A small network was shown many inputs. Here are its activations along a few directions, one row for each input.
Each table varies a few parts of the input and shows all the possible inputs, shuffled.
Descriptions start from the smaller parts, as in this example, which fits no table here: line(4) and (point or line(9) or (values(3) and ring(5))).
Shared parts are said once, and a part with two or three values counts as separate values.

Other details of the inputs shift rows strongly along two fixed directions, in all tables alike. That doesn't count.

A family of inputs:
r1: [  3 -27  40  16 -35  78  17 -86  14 -44   6 -12 -33  66  83 -29]
r2: [ 17 -23  26  21  -9  54   3 -68  16 -31   6   1 -20  44  69 -12]
r3: [ 25 -11 -22  32  54  12  52 -33  16 -19 -22  59  -1   6  26 -89]
r4: [13  1 15 24 14  6 -6 -7 17 -6  9  6 -5  9 11  4]
r5: [  2  -2  12   4  -7   4 -14 -12  -7   0   2   6  -9   2  12  12]
r6: [  9  20 -47 -12  32 -53  18  54  -1  22 -24  14  27 -55 -44  -2]
r7: [-11  -1   1   0 -17   8 -11 -12 -25  -3  -5  -3 -14  12  -6   2]
r8: [-11  17   6   3  -3 -29 -19  54  12  27  20 -27  15 -21 -32  27]
r9: [-10 -28  29 -75 -65   2 -57  11 -13  35  20 -77  12  -5  15 106]
r10: [  1 -23  32 -12 -32  36  -9 -50  -7 -19   2  -8 -25  33  46  21]
r11: [  6   2  11  12  -2  10  -9 -24  -4  -1  -1  13 -11   8  17   1]
r12: [-24  26   2  35  11 -11  10  15  -8 -24   6  30 -15   2 -42 -28]
r13: [-21 -25  14 -73 -72  14 -49   2 -30  26  12 -79   6   9   9  85]
r14: [ 22  18 -36  41  78 -31  44  20  16   3 -20  71  13 -26 -28 -83]
r15: [  7   0 -35 -44   1 -26   7  27  -2  20 -21 -17  26 -34 -10  24]
r16: [  5  32  -6   4  28 -69 -36  89  14  48  24  -8  33 -48 -70  51]
r17: [ 20  33 -46  45  72 -40  60  19   4 -25 -39  87  -2 -30 -41 -77]
r18: [-21  41 -16  40  27 -31   0  39  -6   1   6  30   1 -21 -60 -30]
r19: [ 15 -11 -20 -12  32  -8  22  10  13  14 -11  14  21 -14   2 -27]
r20: [ 18 -24  -9  -4  24  18  36 -28  15  -9 -14  24   3  12  32 -46]
r21: [ -1  -9  19  19 -17  36   5 -35  14 -16  11 -13 -13  30  44 -18]
r22: [ 17 -29 -16 -27 -16  41  33 -62   1 -23 -30  -6  -4  15  62 -18]
r23: [ -8  -7   2   5 -19  22  -3 -32 -24 -16  -6   4 -20  23  13 -12]
r24: [-26  28  -8  23   9 -23  -6  36  -8   1   8   7   1 -18 -51  -9]
r25: [ 14  -2  21  18   6  18  -2 -20  16 -16   9   6 -11  21  20   4]
r26: [  6  -2  23  -6  -4 -11 -21  19  13   6  21 -16   3   2  -8  46]
r27: [-22   8   9  14 -12  11   1  -7  -9 -21   7   2 -12  12 -14 -13]
r28: [  7 -12  21   9 -13  33  -3 -49  -5 -17  -4   9 -23  24  43  -4]
r29: [-12  34   6  22  17 -52  -7  76  12  17  22   5  10 -26 -66  12]
r30: [ -8  24   0   6   3 -36 -22  57  12  34  21 -21  20 -26 -38  24]
r31: [-18   0   6 -24 -28 -14 -24  19 -29   8   5 -19  -6   1 -31  38]
r32: [ 14 -16 -15 -19  24  -7  18   7  12  13  -8   9  20 -12   4 -20]
r33: [ 12 -23 -26 -49 -21  18  10 -27  -2  10 -22 -33  15  -9  45  14]
r34: [ -2 -15   7   7 -27  49   1 -68 -21 -23  -9   1 -27  42  44 -22]
r35: [-40  -6   2 -61 -58 -17 -56  51 -16  43  29 -87  29 -25 -28  88]
r36: [-26 -14   8 -80 -65 -23 -61  45 -34  44  17 -81  19 -14 -32 104]
r37: [ 19 -23  36  17 -10  51   5 -65  17 -35   7   3 -23  47  58  -5]
r38: [ -5   5  18  13  -9  11  -1   2  14  -4  13 -13  -5  14   8  -1]
r39: [ 14  15 -46   4  38 -35  33  23   0   2 -28  34  15 -39 -23 -33]
r40: [  2  11  10   9   8 -13 -11   9  -5   1   0  18  -8  -5 -14  11]
r41: [-17  56 -16  78  57 -37  27  39  -4 -29  -4  78 -14 -16 -78 -73]
r42: [ 16 -37  -9 -24   5  32  24 -38  12   4 -13  -9  12  10  53 -25]
Description of these inputs: line(6) and (values(2) or ring(5)).
Q: Changing only the line(6) part turns r5 into r28. The same change can be made to r39. Which row results?
A: r6
Q: List by row number the other rows that have the line(6) part in common with r32.
A: r1, r9, r22, r27, r36, r37
Q: Change only the values(2) part in r15. List by row number the other rows that result.
A: r19

A family of inputs:
r43: [-16  -2 -12 -44 -44  12 -18  -2 -12  -6   1 -54   9   1   0  54]
r44: [ 33  -7 -22  29  22  26  59 -57   6 -15 -42  44 -21  15  62 -93]
r45: [ 13  -7   2 -30  -2  -9  -7   8  -3  -2  -4  -9   4   7 -16  42]
r46: [ -7  22  20  21  18 -47   7  66  20   6  19  18   1 -21 -50   3]
r47: [ -3  46 -24  79  61 -49  26  39 -25  -7 -15  91 -22 -13 -75 -89]
r48: [ 10  24  -1  27  51 -38   3  22  -9   2 -12  70  -9 -20 -51 -20]
r49: [-14  -3  27  26 -16  40  16 -34  18 -36   8  -5 -20  27  35 -19]
r50: [ 15 -26 -26 -69 -10 -13 -11   5  -1  41 -20 -27  33 -40  30  44]
r51: [  2 -24 -19 -62 -12 -11  25  28  17  26 -10 -41  34 -33  17  11]
r52: [-10  14   3  44 -20  50  26 -71 -13 -36 -15  22 -38  45  41 -66]
r53: [-19 -19   9 -28 -48  52 -17 -65 -18 -16  -3 -29 -13  22  56  19]
r54: [ 13  -2  32  26 -27  25   1 -36   2  -9   4   3 -33  33  45 -13]
r55: [  7  15  10  21  28 -38 -21  55  22  25  30   3  18 -18 -38  16]
r56: [  0   2   1 -14 -26   6 -21   2   4  -9   6 -42   3   0   7  59]
r57: [-10 -21  -5 -10   2   7 -22   5 -10  14  16 -19  16   7 -10   3]
r58: [-14 -11   3   8 -16  51  -2 -50   7 -17  11 -22   0  30  35 -23]
r59: [-28  -7  -1 -22  -9 -23  -6  44 -15  12  10 -14   9 -14 -42   8]
r60: [-14 -45  12 -56 -48  33 -35 -40 -33  10   3 -43  -2  14  38  47]
r61: [ 21 -49 -19 -41  -2  47  14 -48  25  17  -6 -39  28  10  79  -9]
r62: [ 14  46  -2  58  54 -48  17  41  -8   5 -12  78 -17  -8 -65 -56]
r63: [  3  70 -12 102  53 -41  18  37   3 -11  -6  74 -22 -18 -58 -66]
r64: [ 14  -4  12 -17 -16 -12 -12  12   7  -4   7 -23  -1   1   1  55]
r65: [ 10   3  13  71  26  52  17 -64  24 -43   7  30 -19  39  43 -63]
r66: [ 17  -2 -53 -76   4 -62  -4  77   6  50 -14 -47  59 -68 -39  70]
r67: [ -8  16  12  -2  23 -44   6  61   6  12   8  21   7 -16 -63   1]
r68: [ -3 -13 -16 -19  -6  -3  -6   1 -22  -9  -6  -8   1   2 -18  17]
r69: [ 11 -31  23 -14  -3  44 -10 -42  11  -2  13 -12   2  43  38   1]
r70: [  6   0  16  48   4  51   9 -81   0 -48 -10  37 -33  29  58 -34]
r71: [  2  10  16  -5   3 -39 -31  35  -3  23  13   6   3 -29 -23  47]
r72: [-44   6   1 -50 -44 -19 -23  53  -4  25  20 -64  24 -26 -37  54]
Q: What is each input in this table made of?
A: values(5) and (point or ring(5))
Q: Change only the ring(5) part in r54. List by row number the other rows that result.
A: r47, r52, r62, r63
Q: Change only the values(5) part in r45. List by row number the other rows that result.
A: r48, r62, r67, r69
Q: Change only the values(5) part in r44. List by row number the other rows that result.
A: r50, r51, r61, r66
